These are the activations of a small neural network, seen along a few directions. Each row is one input.
Each table varies a few parts of the input and shows all the possible inputs, shuffled.
Descriptions start from the smaller parts, as in this example, which fits no table here: one of 3 separate values, together with either a single point or one of 11 places along a line or (one of 6 places along a line, together with one of 8 places around a ring).
Shared parts are said once, and a part with two or three values counts as separate values.
In the rows, zero is written as 128.

Other details of the inputs shift rows strongly along two fixed directions, in all tables alike. That doesn't count.

A family of inputs:
x1: [121 112 127 138 128 126 161 126 156 131 124  69]
x2: [114 104 139  89 134 137  97 132 136 102 127  72]
x3: [193 135 147 169 122 120  96 121  88 136 169 156]
x4: [101  95 146 108 126 152 131 135 162 128 134  76]
x5: [158 127 148 182 117 131 126 126 120 161 192 168]
x6: [118 134  86  63 165 140 162 132 125 126  76 222]
x7: [167 150 144 179 112 119  92 118  84 131 165 162]
x8: [118 121 121 127 124 120 134 124 133 124 114  66]
x9: [149 134 164 146 112 144  58 128  91 123 173 171]
x10: [ 92 120 143 104 116 142  96 131 134 106 113  76]
x11: [120 109 105  59 162 185 142 126 108 123  72 211]
x12: [121 121 116 117 134 111 130 123 135 111 125  69]
x13: [142 132 152 177 109 128 124 135 131 171 193 176]
x14: [119 112 123 131 134 120 157 127 158 125 132  72]
x15: [114 126 120 107 133 103 122 132 145 109 127  77]
x16: [106 114 127 136 124 127 159 130 161 138 128  74]
x17: [174 127 155 191 110 137 130 126 115 168 173 161]
x18: [ 93 129 123 103 123 101 124 140 158 125 131  85]
x19: [181 151 150 180 112 119  89 120  83 127 155 159]
x20: [129 121 126 130 122 121 135 125 132 125 105  63]
x21: [122 136 122 129 126 111 120 121 125  96 103  68]
x22: [102 120 129 111 130 105 145 142 179 126 139  88]
x23: [148 141  91  97 158 155 166 114  93 111  38 202]
x24: [159 110 168 151 121 153  92 133 119 145 196 169]
x25: [149 152 144 178 107 121  92 122  92 139 170 169]
x26: [111 103 137  91 131 138 102 130 136 108 128  72]
x27: [122 113 125 128 136 119 153 128 158 119 131  72]
x28: [176 126 147 183 122 129 127 122 112 154 186 162]
x29: [133 135 154 168 107 121 120 142 142 174 197 184]
x30: [108 147  89  85 152 150 161 125 112 120  55 219]
x31: [101 117 128 126 125 117 155 136 171 135 135  81]
x32: [170 135 142 172 117 124 101 121  92 147 177 161]
x33: [103 126 121 112 126 108 128 133 148 122 127  78]
x34: [100 119 140 101 121 138  95 129 131  99 114  75]
x35: [143 120 122 124 132 113 133 122 128 112 109  61]
x36: [ 88 129 125 106 119 104 125 141 159 131 129  86]
x37: [102 142 123 117 123 102 114 131 140 101 114  80]
x38: [115 110 107  62 158 188 143 127 109 129  69 212]
x39: [157 151 142 175 112 117  90 120  89 132 171 167]
x40: [138 135 152 165 111 117 119 141 141 168 200 184]
x41: [120 134  87  61 167 139 158 133 125 120  74 223]
x42: [159 132 150 169 121 119 116 133 128 153 196 175]
x43: [109  95 144 105 131 147 129 133 159 121 136  75]
x44: [123 136 128 137 116 117 127 122 126 110  93  65]
x45: [131 120 118 121 134 112 132 121 130 111 118  64]
x46: [116 125  93  77 164 149 189 135 148 139  84 225]
x47: [181 135 142 166 125 119  95 120  89 135 177 160]
x48: [ 77 145 128 116 108 103 117 140 154 123 115  89]
x49: [160 118  96  99 170 164 196 120 121 127  58 202]
x50: [118 137 129 140 111 120 128 124 127 116  91  66]
x51: [179 127 149 181 124 128 122 123 112 148 185 163]
x52: [106 137 125 137 114 119 127 123 128 115 100  69]
x53: [141 111 129 138 131 122 160 125 151 126 117  64]
x54: [180 126 154 189 114 134 129 125 114 162 176 160]
x55: [158 140 141 157 120 111  94 129 105 144 188 172]
x56: [129 143  86  88 162 152 158 118  99 104  52 211]
x57: [151 126  89  89 164 161 175 117 101 126  49 201]
x58: [124 122 118 114 136 110 125 125 135 106 123  69]
x59: [145 141 145 163 110 119  97 132 108 157 185 174]
x60: [ 86 142 126 125 111 111 121 133 143 119 111  81]
x61: [ 93 145 126 108 120  95 110 138 151 104 118  87]
x62: [129 159 149 161 101 107  84 137 113 146 178 184]
x63: [116 146  87  83 157 146 159 124 109 113  57 218]
x64: [108 122 120 123 124 118 132 127 138 124 120  71]
x65: [112 136 123 134 119 116 126 122 127 109 102  69]
x66: [156 131 148 171 119 120 121 132 128 158 197 175]
x67: [112 144  88  95 151 160 166 119 102 123  49 212]
x68: [106 150  89  74 155 139 155 131 120 117  62 225]
x69: [116 112 128 141 124 129 161 127 156 137 122  69]
x70: [ 86 120 144 107 111 145  97 132 135 112 110  77]
x71: [113 121 118 120 129 115 132 125 137 118 123  70]
x72: [ 96  96 148 111 121 155 131 136 163 134 132  77]
Each input here is: one of 3 separate values, together with one of 4 places along a line, together with either a single point or one of 5 places along a line.
Question: The inputs of x68 and x6 match in every part but the choice among 3 separate values. If x52 is changed in the same way as x68 into x6, which row does it become?
Answer: x8
Question: The inputs of x31 and x30 match in every part but the choice among 3 separate values. If x5 is changed in the same way as x31 into x30, which row does it become?
Answer: x25
Question: A walk changes only the place on the line of 4. It starts at x27 and steps to x14. List the rest of the walk in order.
Answer: x5, x16
Question: Which other rows agree with x61 in the choice among 3 separate values and the place on the line of 4? List them by row number.
Answer: x9, x19, x21, x37, x56
Question: Change only the place on the line of 4 in x58. List by row number the other rows that result.
Answer: x12, x64, x71
Question: Change only the place on the line of 5 in x32. List by row number the other rows that result.
Answer: x18, x33, x57, x71
Question: Change only the choice among 3 separate values in x34. List by row number the other rows that result.
Answer: x26, x43

A family of inputs:
x73: [140 123 144 160 116 114 125 129 139 142 167  99]
x74: [109 128 125 120 125 117 131 130 143 119 117  87]
x75: [124 126 146 145 113 115 110 134 141 138 169 107]
x76: [153 119 128 142 139 146 155 128 128 155 146 188]
x77: [139 122 127 128 138 149 150 131 129 152 138 197]
x78: [127 137 145 137 111 116  79 128 111 115 149 102]
x79: [136 136 143 153 111 112  99 127 119 125 153  98]
x80: [ 90 125  89  64 154 140 166 125 140  97  37 108]
x81: [111 132 102  84 148 143 142 126 120 111  72 160]
x82: [125 134 145 147 111 110  99 132 131 130 164 105]
x83: [147 129 125 136 136 142 143 127 118 146 134 192]
x84: [120 125 106 105 144 132 162 125 137 118  85 122]
x85: [146 121 128 136 138 148 151 130 128 154 142 192]
x86: [131 137 145 144 110 116  84 126 111 116 147  99]
x87: [159 139 129 141 130 138 109 120  88 127 129 178]
x88: [152 141 130 136 128 140 104 121  88 125 126 182]
x89: [109 120 127 120 127 122 141 132 153 127 124  88]
x90: [122 128 123 125 127 118 130 124 132 113 111  80]
x91: [104 112 130 112 129 126 144 136 164 132 134  92]
x92: [115 127 124 124 126 117 135 129 142 119 116  84]
Question: The inputs of x85 and x92 match in every part but one. If x76 is changed in the same way as x85 into x92, which row does it become?
Answer: x84
Question: Describe the family of inputs behind these rows.
Answer: one of 4 places along a line, together with one of 5 places along a line
Question: Change only the place on the line of 4 in x79. List by row number the other rows that result.
Answer: x80, x81, x90
Question: Change only the place on the line of 5 in x86. List by row number the other rows that result.
Answer: x74, x77, x80, x89
